A small network was shown many inputs. Here are its activations along a few directions, one row for each input.
Each table varies a few parts of the input and shows all the possible inputs, shuffled.
Descriptions start from the smaller parts, as in this example, which fits no table here: values(2) and (point or line(11) or (line(4) and ring(5))).
Shared parts are said once, and a part with two or three values counts as separate values.

Other details of the inputs shift rows strongly along two fixed directions, in all tables alike. That doesn't count.

Rows:
x1: -10.6,-2.6,12.9,4.4,10.5,-15.4,-2.4,-11.3,-0.8,8.0,8.1
x2: -2.0,4.5,-15.1,-12.4,-26.9,0.7,-12.0,7.7,-3.5,-13.8,8.1
x3: -4.5,-6.9,18.7,8.9,5.8,-10.7,-2.2,-9.5,-3.2,11.1,5.7
x4: -1.1,-0.8,7.2,5.0,24.5,-3.3,-4.0,-10.1,8.9,1.8,-11.0
x5: -1.2,-6.3,17.3,11.6,7.4,-13.5,1.9,-4.4,-0.5,12.0,6.0
x6: 4.4,-2.2,0.7,14.9,19.5,-2.3,-3.1,-9.8,1.4,15.2,-13.0
x7: -16.5,14.5,28.5,-60.7,-6.4,31.8,88.0,10.3,-37.5,8.4,-10.9
x8: 1.7,5.0,-0.2,7.6,24.5,-4.9,-3.3,-9.3,3.9,13.1,-10.5
x9: 1.3,-10.2,12.5,14.3,14.9,2.5,2.6,-7.9,0.9,12.5,20.2
x10: -4.6,-6.2,6.1,9.7,18.9,-1.7,2.0,-9.3,3.2,8.9,22.4
x11: 6.9,2.2,-20.1,5.0,-12.6,12.5,-10.6,16.2,0.4,-13.8,-13.0
x12: 8.8,10.6,-17.5,-3.9,-11.5,11.4,-11.1,1.5,5.0,-24.0,-7.0
x13: -9.0,-6.5,9.7,-1.6,8.2,-14.3,-2.0,-10.0,9.0,14.9,3.4
x14: 2.0,-4.1,10.3,11.4,16.5,2.9,1.0,-18.3,7.1,2.2,-12.6
x15: 10.6,-0.5,-17.4,2.0,-12.7,11.1,-11.8,8.2,0.6,-19.9,-11.5
x16: 5.8,-1.8,-11.4,-9.3,-30.7,4.0,-8.3,12.4,-0.7,-7.3,3.2
x17: -0.8,-9.6,14.7,8.3,6.5,-12.7,1.0,-4.2,5.6,16.5,3.5
x18: 2.4,3.8,-19.1,-9.3,-24.7,-3.2,-6.5,15.7,1.0,-12.7,7.9
x19: 2.1,6.7,-16.0,-4.5,-22.9,-5.0,-6.6,14.7,-4.7,-16.8,10.8
x20: 4.3,10.2,-21.8,-1.6,-8.7,10.0,-12.7,17.3,3.8,-16.4,-9.8
Each input here is: values(2) and (point or line(4) or ring(5)).
- Changing only the values(2) part turns x4 into x15. The same change can be made to x13. Which row results? => x16
- Which other rows does x9 become when the values(2) part takes its other values? List them by row number. => x10
- Start at x14 and move only the line(4) part, one step at a time. The first step leads to x15. Which rows follow, in order? => x11, x6
- Which other rows does x2 become when the values(2) part takes its other values? List them by row number. => x7

Rows:
x21: -2.0,-5.2,9.7,6.0,4.0,-2.2,0.7,-5.9,0.8,3.1,6.0
x22: -1.9,-3.6,7.6,7.4,3.5,-4.7,1.0,-5.0,-2.8,6.5,4.4
x23: -4.7,-0.6,4.3,0.9,5.3,-5.8,-1.0,-7.1,5.5,6.1,-1.6
x24: -8.9,13.7,12.8,-48.1,2.9,36.5,79.2,12.8,-27.5,1.8,-21.0
x25: -1.3,-4.0,7.2,0.2,4.5,-7.7,-2.3,-6.7,2.4,4.8,-3.6
x26: 3.9,-1.7,5.6,7.1,8.7,1.6,-1.8,-6.2,4.7,4.8,-7.5
x27: 1.3,1.1,2.9,4.0,13.0,2.2,-0.3,-7.9,2.8,1.6,-2.3
x28: 3.4,-0.1,5.7,7.6,9.4,0.5,-0.2,-2.9,2.8,5.4,-8.2
x29: -1.7,-5.9,8.3,4.0,6.8,-3.1,0.1,-3.7,4.1,3.6,7.3
x30: -1.9,-2.7,4.8,0.8,4.3,-7.5,0.0,-7.9,4.1,5.7,-1.6
x31: 5.6,5.7,-19.9,-1.0,-9.5,8.8,-10.4,5.6,-0.1,-18.2,2.1
x32: -2.0,-3.1,4.6,0.7,6.1,-2.1,-0.3,-4.9,1.8,9.2,5.5
x33: -4.4,-3.1,8.1,-0.2,5.5,-5.9,-3.4,-5.4,2.7,4.3,-5.2
x34: -1.9,-4.0,9.1,7.9,5.0,-4.5,1.6,-3.5,-0.6,3.9,5.6
x35: 5.4,6.0,-16.6,-7.7,-21.9,1.5,-3.8,11.4,-3.1,-13.5,-0.4
x36: -1.2,-2.6,6.8,1.6,5.4,-9.4,-1.0,-3.9,0.6,5.2,-4.1
x37: 5.3,4.7,-16.8,-5.6,-19.2,5.1,-6.3,13.5,-4.3,-9.2,6.9
x38: 1.6,5.4,-15.1,-6.6,-20.3,4.0,-12.0,9.7,0.9,-14.4,-1.3
x39: -1.2,-3.7,5.5,2.2,4.3,-2.1,-1.3,-6.5,-1.3,9.2,5.0
x40: 8.9,7.7,-18.9,0.9,-11.9,8.0,-12.0,9.5,-1.2,-16.7,0.0
x41: 6.4,1.8,-15.1,-1.2,-20.3,3.8,-9.1,15.0,-1.2,-16.1,9.3
x42: -1.0,-2.6,4.9,4.5,5.5,-4.7,-0.9,-4.0,-2.6,10.1,4.6
x43: -1.9,-4.7,8.1,5.5,2.6,-2.3,0.2,-7.7,-1.2,5.9,4.9
x44: -5.6,0.4,5.5,2.3,7.0,-7.0,-2.2,-2.7,3.2,5.7,-4.0
x45: -4.1,-1.8,7.3,1.7,6.1,-7.7,-2.9,-2.6,1.2,4.7,-5.5
x46: 2.7,8.1,-17.3,-7.9,-21.2,3.4,-4.5,12.6,-2.0,-13.3,-0.5
x47: -1.5,1.5,-0.5,6.8,15.8,-1.2,-1.3,-5.4,1.8,0.3,-0.5
x48: 8.1,1.2,-19.0,0.9,-15.8,10.5,-8.1,13.6,-1.1,-12.8,-7.1
x49: -2.6,-3.3,4.6,3.6,7.5,-5.2,1.6,-0.4,3.8,6.5,6.0
x50: -2.8,-4.7,5.6,1.8,6.8,-2.8,0.6,-3.4,5.6,5.9,6.5
- Changing only one part turns x28 into x26. The same change can be made to x46. Which row results? => x23
- Describe the family of inputs behind these rows. => values(2) and (line(4) or ring(5) or ring(6))
- Start at x29 and move only the ring(6) part, one step at a time. The first step leads to x21. Which rows follow, in order? => x43, x39, x32, x50

Rows:
x51: -1.7,2.0,4.3,38.7,82.8,-2.2,-25.1,-37.3,26.9,11.0,-30.3
x52: -16.8,10.6,44.1,-61.8,-9.3,26.3,92.5,-1.1,-36.1,13.5,-31.2
x53: -8.2,4.2,46.1,-44.4,-4.9,39.5,94.8,5.1,-39.8,7.1,-14.4
x54: 19.0,-12.9,-12.1,14.7,-33.6,19.7,-13.1,19.2,-7.3,-9.6,19.9
x55: 5.1,10.8,-32.4,2.2,-15.9,2.3,-13.3,18.4,-2.9,-13.0,35.8
x56: 17.8,-4.4,-20.5,10.7,-31.1,5.6,-13.2,26.6,-10.0,-0.3,16.5
x57: -25.8,-5.0,29.4,0.9,43.6,-42.9,-10.9,-30.5,25.2,28.2,-2.0
x58: 6.4,0.7,-22.6,0.6,-34.1,-12.8,-17.7,27.7,-5.3,-2.9,-8.1
x59: -12.3,-18.4,38.7,27.5,45.1,-20.7,-6.5,-43.6,13.6,17.5,20.9
x60: -0.2,8.4,-16.7,-16.6,-29.5,-4.8,-22.4,-3.5,4.5,-28.6,9.8
x61: 0.3,-1.2,-16.5,-11.2,-42.1,-11.3,-23.4,14.8,3.3,-6.9,-19.1
x62: 7.5,-0.5,-25.3,4.2,-18.1,15.3,-12.2,9.9,-1.1,-22.3,40.2
x63: 13.9,-11.0,14.1,44.7,64.7,1.5,-11.2,-28.6,25.4,23.3,-50.7
x64: -4.9,16.8,-30.5,-10.2,-17.6,-15.4,-18.4,22.8,3.7,-17.0,12.8
- Describe the family of inputs behind these rows. => values(2) and (point or ring(6))
- Changing only the values(2) part turns x60 into x52. The same change can be made to x51. Which row results? => x63
- Which other rows does x59 become when the ring(6) part takes its other values? List them by row number. => x55, x57, x60, x62, x64

Rows:
x65: -4.1,-2.4,-3.8,-2.5,-9.1,-6.9,-11.7,6.1,5.2,-4.1,10.1
x66: 2.2,3.7,-12.6,6.1,0.7,1.0,-5.8,9.3,-2.7,-4.4,-6.6
x67: 6.2,3.6,-1.3,6.6,-4.4,0.1,-7.0,2.4,-1.7,-12.5,-6.2
x68: 9.2,-7.9,-0.9,10.1,6.6,14.2,1.9,-2.0,-4.3,-4.1,20.2
x69: 5.1,-1.4,-6.6,9.3,-3.9,2.3,-7.1,5.8,-3.3,-3.9,-10.1
x70: -18.5,-4.5,27.5,-2.8,29.5,-12.0,15.4,-17.3,-0.7,23.0,2.2
x71: -10.7,-11.9,31.8,2.1,20.4,-14.4,21.7,-12.6,2.6,27.3,0.4
x72: 0.4,2.3,-13.4,-4.8,-2.1,1.8,-7.2,-2.7,6.6,-7.8,-4.8
x73: 0.2,-3.4,-7.0,1.5,-10.9,-11.4,-8.6,8.1,5.3,0.2,10.2
x74: 6.3,-2.1,-6.9,6.4,-3.5,6.5,-8.9,5.6,2.5,0.6,-10.5
x75: 2.3,-0.8,-1.2,2.9,-13.0,-4.7,-13.1,-2.4,-3.6,-0.4,4.3
x76: 0.0,3.8,-7.6,0.0,-8.3,-6.7,-12.8,0.7,-2.6,-0.7,7.8
x77: 5.4,-3.1,-2.3,4.8,-14.5,-8.4,-8.4,1.3,-0.6,2.1,5.5
x78: 5.1,3.3,-12.0,-3.8,0.2,5.1,-8.8,2.3,8.5,-2.8,-5.6
x79: -3.1,-3.7,0.4,0.6,-13.1,-3.0,-13.6,-1.0,-0.9,-4.3,4.3
x80: -11.2,0.6,24.3,1.3,37.2,-9.4,18.7,-20.0,4.1,14.5,-7.6
x81: 3.7,2.8,-3.0,1.9,-6.6,1.0,-6.5,-2.5,1.9,-13.2,-6.0
x82: 2.6,-1.8,-7.1,-1.2,-7.0,3.5,-7.7,-6.1,5.8,-7.1,-8.3
x83: -1.9,-6.9,2.6,0.8,-13.8,-4.7,-12.2,3.1,4.3,-3.3,6.3
x84: 3.6,2.5,-12.8,3.8,1.5,4.7,-8.6,8.6,3.7,0.1,-6.8
x85: -4.5,31.5,-2.2,-56.2,-14.5,36.4,74.9,28.5,-35.7,-22.7,-15.2
x86: 7.4,-0.9,-6.2,-0.2,-5.2,6.8,-9.6,-0.9,7.5,-2.5,-9.0
x87: 3.9,0.4,-4.6,11.8,6.6,15.0,4.3,-0.1,-1.2,-3.0,22.2
x88: -9.6,-3.7,24.7,1.1,27.4,-16.9,20.8,-14.3,-0.8,29.0,3.2
- Describe the family of inputs behind these rows. => values(2) and (point or ring(5) or ring(6))
- Changing only the values(2) part turns x71 into x73. The same change can be made to x77. Which row results? => x88
- Which other rows does x81 become when the ring(6) part takes its other values? List them by row number. => x67, x69, x74, x82, x86
- Which other rows does x86 become when the values(2) part takes its other values? List them by row number. => x78
